A small network was trained on invented records. Each row is its activation on one of them, seen along a few directions.
After each row come some of the record's fields: L, C, P, Z, H.
Not every record has every field; a missing one is left out.
The largest differences between rows may come from other fields.
In the rows, 500 means zero.
Random noise pushes rows far along 5 fixed directions. That doesn't count. These rows show it; they differ only by the noise:
[589, 469, 552, 505, 621, 429, 579, 366, 519, 409, 424, 533, 401, 499, 528,
 650, 322, 407, 571, 571, 578, 571, 480, 552]
[529, 407, 542, 313, 558, 394, 331, 362, 589, 394, 349, 602, 527, 491, 462,
 701, 673, 713, 568, 673, 588, 603, 390, 682]
[613, 534, 599, 658, 629, 608, 543, 723, 482, 554, 670, 610, 395, 580, 518,
 565, 391, 232, 644, 559, 567, 560, 471, 336]
[648, 567, 554, 560, 629, 441, 535, 355, 537, 402, 382, 532, 415, 523, 524,
 761, 421, 463, 596, 589, 561, 578, 441, 413]
[663, 338, 650, 442, 494, 603, 373, 620, 549, 551, 526, 656, 474, 532, 413,
 599, 531, 521, 554, 650, 469, 642, 485, 399]
[665, 440, 625, 536, 569, 607, 506, 485, 539, 522, 463, 560, 369, 508, 447,
 652, 425, 410, 617, 661, 506, 588, 466, 384]
[658, 138, 649, 283, 403, 424, 352, 623, 528, 481, 545, 740, 610, 533, 435,
 496, 372, 619, 350, 509, 420, 731, 615, 541]

[740, 216, 590, 434, 443, 675, 430, 365, 580, 583, 355, 495, 367, 388, 278,
 589, 580, 512, 525, 697, 409, 464, 589, 424] | L: l2 / C: c1 / Z: z2
[460, 466, 435, 688, 713, 492, 796, 497, 516, 478, 623, 426, 260, 521, 501,
 428, 164,  61, 669, 465, 680, 382, 610, 564] | L: l2 / C: c1 / Z: z2
[494, 452, 558, 472, 505, 779, 468, 329, 548, 604, 366, 379, 259, 332, 311,
 520, 678, 591, 808, 855, 442, 410, 339, 531] | L: l1 / C: c1 / P: p2 / Z: z2 / H: h7
[602, 409, 600, 521, 470, 630, 677, 421, 492, 545, 495, 361, 382, 549, 477,
 417, 136, 375, 495, 431, 368, 517, 609, 321] | P: p1 / Z: z1 / H: h7
[596, 622, 506, 700, 487, 627, 528, 574, 483, 609, 497, 426, 444, 508, 449,
 422, 488, 457, 523, 564, 453, 421, 552, 209] | Z: z1
[688, 592, 604, 645, 483, 633, 575, 496, 502, 552, 485, 443, 426, 473, 507,
 565, 444, 434, 485, 499, 415, 536, 509, 154] | Z: z1
[592, 270, 664, 365, 361, 506, 330, 579, 561, 577, 472, 626, 530, 490, 366,
 623, 684, 693, 476, 583, 324, 579, 574, 432] | L: l2 / C: c2 / P: p2 / Z: z1 / H: h7
[561, 750, 562, 594, 576, 670, 480, 321, 449, 501, 335, 432, 346, 469, 535,
 736, 776, 420, 649, 598, 497, 400, 363, 338] | P: p2 / Z: z1 / H: h7
[539, 581, 434, 691, 596, 417, 566, 518, 532, 507, 587, 489, 411, 513, 578,
 543, 425, 335, 512, 426, 484, 399, 574, 361] | L: l1 / C: c2 / Z: z2
[542, 355, 645, 391, 535, 732, 382, 820, 546, 554, 722, 601, 443, 569, 473,
 528, 456, 454, 661, 638, 465, 573, 471, 473] | L: l1 / C: c2 / P: p1 / Z: z1 / H: h6
[433, 446, 535, 366, 448, 480, 283, 638, 598, 452, 560, 687, 775, 548, 436,
 541, 722, 791, 449, 518, 545, 597, 469, 487] | L: l2 / C: c1 / P: p1 / Z: z2 / H: h3
[569, 397, 550, 478, 414, 627, 311, 533, 518, 711, 361, 581, 507, 432, 392,
 499, 733, 611, 474, 621, 408, 447, 566, 392] | P: p2 / Z: z1 / H: h3
[524, 481, 490, 612, 529, 537, 525, 485, 549, 533, 533, 485, 378, 501, 493,
 521, 492, 366, 519, 513, 502, 443, 565, 448] | L: l2 / C: c2 / Z: z2
[435, 552, 546, 380, 477, 490, 400, 627, 471, 432, 598, 628, 632, 558, 579,
 505, 604, 664, 447, 458, 559, 543, 445, 672] | P: p2 / Z: z2 / H: h7
[484, 649, 414, 570, 573, 353, 492, 497, 425, 418, 462, 415, 611, 595, 654,
 567, 450, 559, 442, 425, 548, 506, 464, 447] | P: p2 / Z: z1 / H: h6
[379, 227, 489, 409, 495, 650, 355, 743, 507, 697, 697, 597, 490, 588, 309,
 299, 709, 482, 656, 706, 582, 425, 456, 708] | L: l2 / C: c1 / P: p2 / Z: z1 / H: h7
[470, 661, 431, 693, 610, 477, 357, 808, 542, 555, 646, 558, 582, 594, 430,
 512, 801, 547, 663, 544, 595, 463, 433, 228] | L: l2 / C: c1 / Z: z1
[722, 501, 582, 580, 540, 570, 578, 260, 520, 376, 325, 416, 458, 530, 483,
 694, 317, 494, 446, 445, 376, 529, 544, 210] | P: p1 / Z: z1 / H: h7
[341, 506, 362, 461, 634, 235, 449, 432, 574, 393, 512, 484, 507, 476, 526,
 578, 630, 488, 530, 492, 687, 374, 508, 773] | L: l2 / C: c2 / Z: z2
[478, 432, 519, 548, 611, 387, 427, 745, 499, 479, 650, 569, 588, 624, 509,
 513, 564, 416, 513, 438, 581, 448, 499, 567] | P: p2 / Z: z1 / H: h7
[525, 405, 451, 460, 559, 319, 513, 494, 553, 400, 541, 604, 517, 524, 553,
 540, 443, 489, 499, 390, 596, 486, 588, 573] | L: l2 / C: c1 / Z: z2
[451, 544, 470, 543, 479, 646, 461, 480, 492, 677, 537, 491, 325, 393, 462,
 394, 580, 335, 638, 599, 488, 332, 515, 558] | L: l1 / C: c2 / P: p2 / Z: z2 / H: h7
[399, 474, 434, 394, 544, 283, 264, 412, 541, 382, 390, 549, 616, 539, 449,
 676, 802, 802, 521, 570, 539, 437, 437, 680] | L: l2 / C: c2 / P: p2 / Z: z1 / H: h7
[489, 528, 375, 505, 619, 372, 535, 293, 511, 404, 411, 448, 456, 423, 537,
 563, 585, 501, 542, 507, 583, 398, 467, 588] | L: l2 / C: c1 / Z: z1
[605, 592, 583, 521, 563, 367, 519, 564, 547, 459, 589, 533, 624, 655, 474,
 605, 414, 595, 489, 447, 509, 634, 543, 309] | P: p2 / Z: z1 / H: h7
[538, 476, 501, 534, 525, 535, 559, 466, 527, 510, 474, 452, 397, 472, 495,
 444, 501, 421, 549, 608, 491, 396, 556, 534] | Z: z2
[662, 256, 656, 382, 236, 773, 402, 551, 474, 679, 450, 513, 463, 427, 355,
 348, 576, 561, 435, 637, 221, 525, 630, 380] | P: p2 / Z: z1 / H: h7
[302, 510, 438, 354, 456, 557, 405, 430, 484, 515, 472, 442, 484, 494, 549,
 343, 732, 533, 622, 594, 563, 422, 381, 864] | P: p1 / Z: z1 / H: h7
[659, 315, 591, 245, 282, 453, 527, 273, 448, 462, 317, 595, 549, 296, 618,
 587, 253, 591, 159, 318, 282, 657, 674, 528] | L: l2 / C: c2 / P: p2 / Z: z2 / H: h3
[567, 521, 597, 608, 544, 620, 426, 586, 550, 580, 491, 532, 477, 583, 393,
 584, 655, 567, 556, 551, 449, 538, 473, 261] | P: p1 / Z: z1 / H: h7
[696, 394, 560, 406, 450, 805, 341, 272, 655, 707, 211, 458, 422, 312, 230,
 682, 800, 630, 569, 810, 319, 544, 503, 339] | L: l2 / C: c2 / P: p1 / Z: z1 / H: h3
[593, 461, 552, 529, 513, 583, 578, 589, 513, 558, 516, 598, 514, 486, 456,
 557, 482, 540, 546, 500, 502, 525, 441, 410] | L: l2 / C: c1 / P: p2 / Z: z2 / H: h3
[371, 214, 551, 318, 399, 569, 426, 725, 505, 582, 603, 531, 534, 462, 340,
 214, 563, 515, 457, 603, 549, 527, 529, 674] | L: l2 / C: c1 / Z: z1
[497, 438, 426, 504, 535, 408, 502, 496, 451, 561, 503, 457, 525, 448, 441,
 443, 451, 472, 411, 436, 495, 491, 547, 595] | L: l2 / C: c2 / P: p2 / Z: z1 / H: h7
[571, 536, 591, 517, 496, 542, 365, 628, 532, 545, 516, 542, 589, 591, 399,
 558, 689, 656, 534, 574, 418, 542, 443, 278] | P: p2 / Z: z1 / H: h7
[454, 740, 468, 616, 611, 363, 594, 541, 440, 470, 579, 510, 569, 589, 707,
 595, 528, 373, 502, 335, 584, 504, 471, 412] | P: p2 / Z: z1 / H: h3
[360, 303, 472, 404, 557, 502, 555, 432, 590, 500, 567, 437, 420, 425, 469,
 396, 491, 472, 672, 644, 647, 408, 483, 848] | L: l1 / C: c1 / Z: z2
[312, 642, 349, 701, 537, 626, 593, 436, 396, 622, 463, 303, 340, 367, 473,
 336, 614, 393, 679, 615, 543, 297, 400, 665] | L: l2 / C: c2 / P: p2 / Z: z2 / H: h7
[424, 532, 433, 477, 559, 478, 419, 578, 497, 484, 537, 513, 506, 477, 539,
 472, 505, 430, 493, 561, 502, 475, 440, 563] | L: l2 / C: c2 / P: p2 / Z: z1 / H: h6
[402, 466, 476, 562, 506, 537, 471, 637, 472, 638, 512, 476, 517, 385, 510,
 346, 574, 422, 556, 516, 532, 363, 529, 608] | P: p2 / Z: z2 / H: h3
[491, 393, 577, 449, 406, 701, 465, 591, 527, 593, 699, 533, 489, 568, 435,
 433, 472, 429, 540, 574, 417, 534, 554, 424] | L: l2 / C: c2 / P: p1 / Z: z1 / H: h7

Here are new rows. What are their fields?
[618, 412, 502, 511, 355, 448, 354, 797, 508, 541, 653, 645, 668, 552, 445,
 423, 612, 640, 302, 383, 324, 626, 668, 282] | L: l2 / C: c2 / Z: z2
[577, 672, 492, 607, 510, 516, 465, 385, 542, 537, 289, 469, 464, 454, 540,
 650, 659, 539, 518, 496, 479, 435, 439, 360] | P: p2 / Z: z2 / H: h3
[390, 753, 421, 599, 629, 319, 597, 437, 448, 373, 524, 472, 508, 568, 697,
 667, 439, 354, 537, 452, 613, 503, 400, 540] | L: l2 / C: c2 / P: p2 / Z: z1 / H: h6
[354, 383, 512, 459, 379, 627, 447, 714, 399, 618, 736, 526, 469, 518, 498,
 257, 442, 493, 438, 516, 559, 454, 531, 701] | L: l2 / C: c2 / P: p2 / Z: z2 / H: h7
[372, 475, 405, 547, 444, 364, 360, 703, 466, 556, 707, 645, 633, 620, 543,
 421, 597, 515, 409, 392, 496, 437, 531, 557] | L: l2 / C: c2 / P: p2 / Z: z2 / H: h7
[308, 612, 367, 514, 592, 282, 501, 562, 499, 375, 609, 495, 533, 520, 600,
 518, 603, 394, 492, 418, 709, 416, 509, 729] | L: l2 / C: c2 / Z: z2
[651, 531, 475, 554, 471, 304, 433, 271, 587, 393, 233, 457, 551, 515, 476,
 645, 494, 707, 406, 399, 417, 550, 554, 417] | P: p1 / Z: z2 / H: h7
[335, 407, 540, 367, 590, 550, 558, 373, 578, 354, 413, 452, 464, 532, 357,
 570, 497, 598, 695, 673, 652, 533, 359, 739] | L: l2 / C: c1 / P: p1 / Z: z1 / H: h7
[570, 536, 567, 544, 535, 455, 558, 694, 439, 516, 624, 555, 515, 581, 564,
 453, 343, 323, 482, 353, 480, 492, 582, 403] | P: p2 / Z: z1 / H: h7
[422, 386, 517, 556, 468, 475, 507, 705, 420, 594, 656, 482, 549, 531, 483,
 264, 387, 410, 485, 469, 465, 463, 610, 574] | P: p2 / Z: z1 / H: h7
[432, 380, 554, 443, 390, 725, 400, 764, 523, 632, 588, 477, 531, 560, 424,
 354, 599, 670, 654, 679, 421, 669, 410, 395] | L: l2 / C: c1 / P: p1 / Z: z1 / H: h6
[637, 435, 580, 630, 471, 423, 645, 357, 496, 405, 476, 547, 451, 509, 529,
 639, 232, 422, 453, 341, 397, 598, 664, 301] | L: l2 / C: c1 / P: p1 / Z: z2 / H: h7
[425, 633, 420, 633, 574, 528, 576, 453, 504, 507, 522, 392, 420, 485, 542,
 389, 521, 421, 583, 557, 552, 377, 506, 525] | Z: z2
[455, 519, 517, 520, 566, 679, 472, 420, 595, 544, 348, 453, 411, 505, 424,
 510, 549, 516, 617, 692, 487, 431, 440, 481] | P: p1 / Z: z1 / H: h3
[537, 719, 489, 594, 561, 511, 359, 755, 568, 503, 583, 600, 607, 673, 507,
 565, 707, 592, 571, 476, 480, 540, 461, 245] | P: p1 / Z: z1 / H: h7
[546, 621, 490, 513, 440, 778, 479, 367, 460, 506, 373, 442, 401, 432, 440,
 526, 645, 577, 569, 612, 376, 520, 448, 426] | L: l2 / C: c2 / P: p1 / Z: z1 / H: h7
[690, 486, 632, 545, 333, 889, 354, 821, 454, 689, 591, 632, 542, 536, 409,
 475, 662, 723, 540, 639, 369, 621, 408, 107] | L: l2 / C: c1 / P: p2 / Z: z2 / H: h6
[540, 577, 568, 576, 489, 524, 485, 698, 437, 532, 630, 604, 603, 551, 580,
 533, 590, 419, 447, 421, 433, 516, 500, 316] | P: p2 / Z: z1 / H: h3
[422, 395, 428, 326, 494, 293, 472, 471, 500, 402, 548, 557, 588, 416, 591,
 473, 474, 533, 378, 405, 581, 461, 595, 810] | L: l2 / C: c2 / Z: z2
[549, 436, 562, 418, 469, 585, 510, 611, 563, 572, 505, 537, 576, 475, 469,
 456, 509, 496, 499, 577, 381, 505, 536, 459] | P: p2 / Z: z1 / H: h3
